These are the activations of a small neural network, seen along a few directions. Each row is one input.
In each table, some parts of the input vary, and every possible input appears once, in random order.
Descriptions start from the smaller parts, as in this example, which fits no table here: values(3) and (point or line(11) or (ring(5) and line(6))).
Shared parts are said once, and a part with two or three values counts as separate values.

Other details of the inputs vary at random and push rows far along two fixed directions, the same in every table; ignore that.

Rows:
row 1: [  5  13  -6  25  -2 -24  11 -13 -47  16   3  -6   6  20]
row 2: [  2 -10   8 -26  11  -3  13  13   6  -5  12  -3 -26  -9]
row 3: [  0   6  10 -14  21 -16   3   2 -18  -2  13 -10  -8   1]
row 4: [ -1  -8  -5   4  -8  21  -7 -12  44 -13 -13   6  16  -8]
row 5: [ -6   4  12 -24  21  -9  11   6   6  -9  17   3 -17 -15]
row 6: [  3   3   2  -8  12 -11   1  16 -26   2   7  -9 -13   2]
row 7: [  0  -4  14 -27  12  -2  15  17   3  -8  16   5 -31 -18]
row 8: [ -6   4   3 -13  14 -12   1  -3 -24   5   6  -7 -17   3]
row 9: [ -3  -5  16 -32  18  -1   4  21   2 -15  14   0 -23 -11]
row 10: [ 10  -1  -7  35 -29   9  -8  -8  -9   0 -20   2  27  17]
row 11: [ -8  -2  12 -24   9  -9  15  19   3 -13  15  11 -16  -8]
row 12: [  0   2  15 -25  23  -8   1  15   8  -1  11  -7 -12 -17]
row 13: [  1  -3   5   7  -9  21 -11   5  41  -7 -16   8  23 -11]
row 14: [ -3  -3  16 -28  14  -1   4   6   5   3   8  -3 -26 -16]
row 15: [  0   5  -2  15  -9 -22   7  -3 -49  18  -2  -7  -1  24]
row 16: [  3 -11   4   2 -13  19   1  -5  46  -6 -11   7  15  -9]
row 17: [ -3  -3   9 -31  26 -12  10  13  15   1  15  -7 -18 -16]
row 18: [  6   2 -23  25  -5  -6  -3 -22 -30   6  -9  -9  11  21]
row 19: [ -2 -13  -6   7 -21  20  -2   0  37 -16 -16  13  19   1]
row 20: [ 10   8 -16  32 -11  -3   0 -21 -34   9  -8  -4   5  12]
row 21: [ -4   0   6 -22  14  -2  10  21   2  -5  11   5 -24 -16]
row 22: [ -9   2  14 -27  20  -8   3  11   9   7   8  -4 -17 -17]
row 23: [ -1  -5   2 -27  21  -6   7  11   9   0  10  -5 -21 -15]
row 24: [ -4  -6  10   5 -18  22  -6  -6  41  -1 -18  10  15 -10]
row 25: [ -9  -3   4   7 -17  22 -10  -7  38  -6 -20  12  21  -4]
row 26: [  2   4   1   3   3 -17   3  15 -29   5   3  -6   1  11]
row 27: [  6   1  -1  -3  11 -17  10  -8 -17   9   9 -13  -8   5]
row 28: [  4   0 -23  26 -11  -4   0 -14 -33   3  -9  -7   9  26]
row 29: [ -1  14  -7  18   4 -24  10 -10 -44   9   5  -3   7  21]
row 30: [  8 -10   4   7 -19  31 -11   2  32 -15 -16   7   8 -11]
row 31: [ -1  -5  -8  13 -20  30  -6  -3  30 -19 -16  17  10  -8]
row 32: [  4   4  17 -12  14 -18   9   7 -18   5  13  -8  -7   2]
row 33: [ 11  -5 -18  28 -18  13  -6 -23   0   4 -18  -4  15   9]
row 34: [ -2  -3  16 -22   5  -8  18  18   3  -7  15   9 -19 -11]
row 35: [  1  -2  -8  10 -11  27  -9  -3  36  -9 -17  12   8 -19]
row 36: [ 12   8  -6  29  -6  -7  -6 -19 -32  10  -8 -13  15  16]
row 37: [-12   1  19 -34  22  -8   5   7   9  -2  13  -2 -20 -14]
row 38: [ -1   4 -17  19 -17  11 -27 -25   6   9  12   3  21  16]
row 39: [ -2   1   2 -13  18 -23  12   9 -11  11  11  -8  -7   3]
row 40: [  1  -1 -15  26 -15   4  -3 -18   4   1 -16   1  28  17]
row 41: [ -1   0  -2   7  -7  22  -7  -2  43  -7 -13  11  12 -20]
row 42: [  3  -4   0  -3   0 -19  15   5 -22   6   8  -5  -7  12]
row 43: [ -4   9 -11  20  -7 -23   3   1 -51  21  -6  -8   5  25]
row 44: [ -5   5 -11  25 -18 -10  -2  -9 -36   9 -13  -1  15  27]
row 45: [ -1  -3  -5   8 -12  28  -8  -9  35 -17 -14  14   9 -14]
row 46: [ -3  11 -11  27  -8 -12  -4 -11 -30  22 -14  -7  18  20]
row 47: [ -4  -5  -1   6 -18  21  -1  12  38 -11 -14  19  12 -13]
row 48: [ -3   7  -5  -1   9 -11  -3  -1 -27  15  -2 -10 -10   3]
row 49: [  8  11 -12  33  -9  -8   2 -22 -31  11  -6  -6  11  13]
row 50: [ -5   0  23 -32  22 -10   8  17   9 -10  17   0 -11 -10]
row 51: [  9   3   5  -3  10  -9   0  -2 -26   3   7 -11 -11   1]
row 52: [ -2 -13  -4   1 -15  18  -1  10  42  -9 -14  11  14  -8]
row 53: [ -2  10   0   2  11 -19  10   5 -20  10   8  -1  -2   3]
row 54: [ -3   0 -14  26 -23  16 -12 -13  -7   0 -23   3  14  14]
row 55: [  1  -9 -10  -5  -8  22 -21 -12  52  -9  20  10  14  -4]
row 56: [  1  -1  11 -26  22  -3  -1  17   4  -3  10  -6 -18 -17]
row 57: [  3   9  -8  27 -10  -8  -5 -23 -30  19 -11 -11  10  16]
row 58: [ -2  -8   2 -26  16  -4  10  20   6  -2  10  -3 -22 -11]
row 59: [ -2   1  11 -14  10 -18   8  16 -23  -6  12  -2  -7   8]
row 60: [ -1  -2  16 -33  24  -3   2  13   4 -13  15  -3 -21 -15]
row 61: [ -5  -7  -4   5 -18  30 -13   5  34  -4 -23   9   6 -12]
row 62: [  4   6 -22  25 -16  11 -21 -24   6   2  17   8  21  13]
row 63: [  5  -3  -6   3 -12  26 -30 -12  43 -11  16   9  21  -2]
row 64: [ -1   1   4  -4   1  -8   5   3 -27   9   2  -6 -18   6]
Description of these inputs: values(4) and (point or (values(3) and ring(5))).
- Changing only the values(4) part turns row 7 into row 64. The same change can be made to row 49. Which row results? => row 57
- Changing only the values(4) part turns row 22 into row 17. The same change can be made to row 38. Which row results? => row 55
- Which other rows does row 14 become when the values(3) part takes its other values? List them by row number. => row 8, row 48
- A walk changes only the ring(5) part. It starts at row 21 and steps to row 47. List the rest of the walk in order. => row 53, row 41, row 35
- Which other rows does row 45 become when the values(4) part takes its other values? List them by row number. => row 8, row 18, row 60
- Which other rows does row 42 become when the ring(5) part takes its other values? List them by row number. => row 2, row 16, row 27, row 33

Rows:
row 65: [-8  7  5 -3  8 -2  5 -4 10 12 -7  0 -3 -9]
row 66: [ -3  10 -20  15  -1 -11  -3 -15 -34  15  13   1  -1  20]
row 67: [ -3  -4 -12  11 -10   0  -3   1  12  -1   6   4  20  14]
row 68: [ 5  5 16 -2  2 -2 -7  6 -1 -3  1  0  6 -6]
row 69: [  9  -1  -3  17   1   5   7  -7   9  -1 -18  -6  15  -3]
row 70: [  2  -1  19 -27  22 -20  15  20   3 -10  17  -1  -7 -10]
row 71: [ -2   9 -20  30 -15  -5 -21 -12 -39  14  -1 -10  23  35]
row 72: [  2  -1  22 -25  24 -12  23   5   4  -2   9  -7 -20 -15]
row 73: [  6   4  12   1   9   4   0  -1   1   5  -8  -8  -3 -12]
row 74: [ -2   9  -6  13   7 -13  -7  -9 -32  23 -13 -18   4  16]
row 75: [-10   1   2 -29  19 -11   8   3   3   5  19   0 -30 -16]
row 76: [  5  -5 -30  30 -20  10  -8 -16   8   4  -7   6  25  19]
row 77: [  2  -5 -24  14  -8  -1   0 -13   6   7  -7  -4   8   6]
row 78: [ -6 -17  13  -8 -23  22  22  25  32 -19 -32  19  -7 -16]
row 79: [ -5   5  -5  23 -16 -10  18  13 -48   5 -28   4  -7  12]
row 80: [ -3   4  -9  15  -7 -20   4 -11 -30  10  16  -3   9  29]
row 81: [  2   3  14  -7   6   0 -12   7  -2  -7  -4  -4   6  -2]
row 82: [ -2  -4 -17   9 -11  17 -20 -13  11   5 -15  -5   6   0]
row 83: [  4 -13   2  -9  -4  21   4  -9  43 -18  -3   7  -6 -22]
row 84: [ -1   0  -2  12  -7   1   8 -15  13  12 -16  -2  12   4]
row 85: [ -1   5  -9  14   1 -28   6  -2 -28  14   2  -7  19  23]
row 86: [ 11  -5 -16  14  -5   9  -1  -7   6 -10   2   4  10   6]
row 87: [  7  -4 -13  13  -8  22 -19 -14   6  -6 -16  -6   5  -5]
row 88: [  5   2   3  13   2  14 -12  -8   2   1 -23 -10  10  -4]
row 89: [ -2  -6  -8  -6  -1  -5   8 -11   8   5   5  -1 -10  -1]
row 90: [  3  -9   6  -8  -3  17  -1  11  46 -25   7  11   9 -12]
row 91: [ -3   1  19  -9  -3  17  -5   5  41 -19  -6  16   9 -22]
row 92: [-3 -9 -6 -7 -5  6  3 -6 19 -2 12  9 -3  3]
row 93: [ -9  -1  10 -11   0   3 -15   8  15   2  -5   1  11  -2]
row 94: [  0   5  -2  16  -6   4  -7  -9   3  19 -18  -7  11   1]
row 95: [ -6   6   5 -12   9 -18  -3  10 -24  12  27  -6  -9  10]
row 96: [ -3 -12   6  12 -31  30   2  22  24 -11 -43  16   2 -14]
row 97: [  9   5   1 -10  14  -9  -1   2 -30   2  24  -6 -19   2]
row 98: [  0  13  11  -5  23 -17  14  -3 -26   8   4  -9 -15  -7]
row 99: [ -2   4   0 -10  22 -27  19   5 -15  17   5 -14  -7   4]
row 100: [  2   7  -3  -8  17 -14   8  -7 -28   2  15  -7 -24  -7]
row 101: [-14  -2   7 -11  -7  19  -9   6  45 -11   9  18   5 -13]
row 102: [-14   6  20 -30  19 -19   7  14   3   4  19   6 -11 -10]
row 103: [  4   9 -11  36 -22  16 -14 -17  -1  -9  -7   9  25  11]
row 104: [ -7  -4   4 -36  20  -3  -7  14   0   2  24  -3 -24  -3]
row 105: [  8   5 -20  34 -20  21 -13 -24  -3  -6  -9  10  18   8]
row 106: [  7   0   0 -10  13 -15  13  -5 -25  -4  25  -2 -18   8]
row 107: [  5  -2  10 -26  20  -4   2   6  -2  -2  17  -7 -30 -21]
row 108: [  8  -5  -7  -7  12  -6  10  -2   0  -6   7  -6 -11  -8]
row 109: [  4   0 -23  29 -23  15 -18 -22   4  13 -17  -3  14   5]
row 110: [ -1  10   0  14  -3 -21  -8  -3 -34  21   1  -7  14  18]
row 111: [ -3  -9   0 -14  -7  26 -15   4  44  -4   7  13  -3 -15]
row 112: [ -4  -3   1  12 -17   1  -1 -10  17   2  -9   8  25   9]
row 113: [ -9 -10  19 -26   6  -2  14  41 -13  -8 -17   2 -32 -11]
row 114: [ -4 -18   6  -7 -18  21  21  33  34 -19 -33  16  -3 -17]
row 115: [  3   5  16 -10  13 -26  16   2 -25  -2  14  -4  -4   6]
row 116: [  3  -2   8 -31  22   2  -6  12  -5 -10  22  -4 -25  -8]
row 117: [  3  -3   8  -2  -5   6   3  -1  16 -17  12   7   4   1]
row 118: [  9  11  -3  19  -4 -10  -9  -5 -39   4  11  -8   6  18]
row 119: [  2   2   6  -5   2   7 -15   7  -3 -11   8  -3   0   3]
- Changing only one part turns row 115 into row 68. The same change can be made to row 72. Which row results? => row 73
- What do these inputs look like to the network? => line(5) and (point or (values(2) and ring(5)))
- Which other rows does row 97 become when the values(2) part takes its other values? List them by row number. => row 111
- Which other rows agree with row 65 in the line(5) part? List them by row number. => row 66, row 75, row 79, row 91, row 98, row 100, row 101, row 102, row 103, row 105
- A walk changes only the ring(5) part. It starts at row 80 and steps to row 92. List the rest of the walk in order. => row 89, row 84, row 112
- Which other rows does row 87 become when the ring(5) part takes its other values? List them by row number. => row 81, row 88, row 116, row 119
- Which other rows does row 79 become when the line(5) part takes its other values? List them by row number. => row 78, row 96, row 113, row 114

Rows:
row 120: [ -5  -6  14 -25   6  22  -4   7  50 -13   2  10 -10 -29]
row 121: [  4   0 -11  16  -9  10  -8  -7  -1   1 -15  -1   8   1]
row 122: [ -4  -9   7 -24   5   8  -3  13  28 -11  13   6  -7 -10]
row 123: [ -1  -2   8 -14   8  -8   8  15 -12  -1   4  -3 -14  -1]
row 124: [  3  -1  -9  17 -12  10  -5  -2  -2   0 -18   0   8   3]
row 125: [  2   3  -6  16 -10  10 -10 -15   1   4  -9  -1   9   3]
row 126: [ 1  1 -7 14 -9  4 -6 -9 11  0 -2  4 19  5]
row 127: [ -4  -9  13 -23   5  17  -2   5  49  -9  -2   6  -5 -24]
row 128: [  0  -1   4 -14  12  -8   3   6 -14   3   6  -8 -16  -3]
row 129: [  0  -7   2  -4  -8  23 -12   3  44 -15  -1  11  11 -13]
row 130: [  0   0  -4  17 -17   8  -2  -3  -2   1 -15   5  10   6]
row 131: [  4   1  -3  18 -12   7  -3  -1  -3  -6 -16   2  14   5]
row 132: [ -1   4   4 -13  18 -13   7   1  -9   6  10  -8 -12  -5]
row 133: [ -1   2  -1   4   1 -10  10   5 -13   4  -5  -1   0   5]
row 134: [  4   3  -9  17  -5   5  -8 -15   6   4  -6  -1  16   4]
row 135: [ -1  -2   5 -13   9  -9   6  12 -15   2   3  -6 -16  -2]
row 136: [  4 -13  -2  -4 -11  28   2  -4  51 -21  -4  15   1 -19]
row 137: [ -1   7   6 -13  16 -11   1  -1 -10   4  18  -4 -12  -4]
row 138: [  2   3  -5  10  -2  -8   4   5 -25   3  -6  -4   0   9]
row 139: [ -4   2   6 -12   9 -10   9  10 -14   3   5  -1 -17  -5]
row 140: [  1   3   3 -13  17  -8   1   3 -12   2  10  -8 -14  -5]
row 141: [  1   3  -1  19 -14   7  -1  -3  -3  -4 -15   6  14   4]
row 142: [ -2   0   5 -14  13 -14   8   4 -11   8   6  -7 -14  -2]
row 143: [  1   1   5 -15  12 -12   0   6 -10  -1  19  -5  -8   3]
row 144: [  4   2   2   9  -2  -9   3   2 -26   1  -5  -5   3  11]
row 145: [  0   2  -6  18 -15   8  -1  -2  -2   0 -15   6  10   4]
row 146: [  8  -5 -14  17 -14   9   2 -16   2  -6  -4   3   6   6]
row 147: [  6   3 -10  17  -5   9 -13 -13   2   0  -5  -3  14   3]
row 148: [ -2   2   3 -13  15 -14   9   5 -11   6   6  -6 -14  -4]
row 149: [  0   3   6 -14  17 -14   4  -1  -8   7  16  -8  -9   0]
row 150: [  5   0  -9  15  -8  11 -12 -12   0   2 -11  -5  10   4]
row 151: [ -1   6  -4   5   2  -7   1  -4 -20   7  -1  -3  -6   3]
row 152: [ -8 -11   9 -26   3  15   1  13  55 -14   8  14  -2 -20]
row 153: [ -3   1   5 -12  12 -14  13  10 -11   5   3  -4 -14  -3]
row 154: [ -2   2 -12  16 -14   7  -8  -8   3   0  -1   7  14   9]
row 155: [  2   1  -9  18 -13   2  -7 -12   3   3  -4   1  21  12]
row 156: [ -3  -1   6 -13  10 -14  12  10 -12   6   3  -5 -14  -1]
row 157: [  2   1  -2  19 -11   3   3  -3   1  -2 -17   3  17   5]
row 158: [ -6   1   3 -16   8 -12   3   6  -9   2  20   1 -11   5]
row 159: [  0   5  -4   7  -1  -7  -1  -7 -24  10  -2  -5  -4   8]
row 160: [ -7 -11  16 -25  -2  21   1  16  46 -13  -5  13 -11 -26]
row 161: [-2  0 -9  7 -4 -7 -1 -5 -7  6  4 -1  9 14]
row 162: [  2   7  -1   4   4  -8  -5 -10 -18   8  10  -6  -1   7]
row 163: [  1   5   4   9  -4 -10   5   0 -25   3  -3  -2   2  11]
row 164: [  1   3  -8  19 -15   6 -11 -13   0   1  -1   4  18  11]
row 165: [  1  -2  -5  16 -15   4   2  -2   2   3 -17   2  13   7]
row 166: [  3   2   6 -14  16  -9  -2   1 -11   3  16  -9 -11  -1]
row 167: [  2  -1   0  17 -13   3   2  -4   1  -1 -17   2  17   7]
row 168: [ -4   4   8 -16  12 -11   2   6  -4  -1  22   2 -10  -3]
row 169: [ -2   0  -1 -14  12 -11   2   9  -9  -1  18  -2 -10   3]
- Changing only one part turns row 148 into row 142. The same change can be made to row 154. Which row results? => row 158
- Changing only one part turns row 124 into row 135. The same change can be made to row 153. Which row results? => row 156
- What do these inputs look like to the network? => values(2) and (point or (values(3) and line(8)))
- Which other rows does row 138 become when the values(2) part takes its other values? List them by row number. => row 123
- Which other rows does row 152 become when the values(2) part takes its other values? List them by row number. => row 161
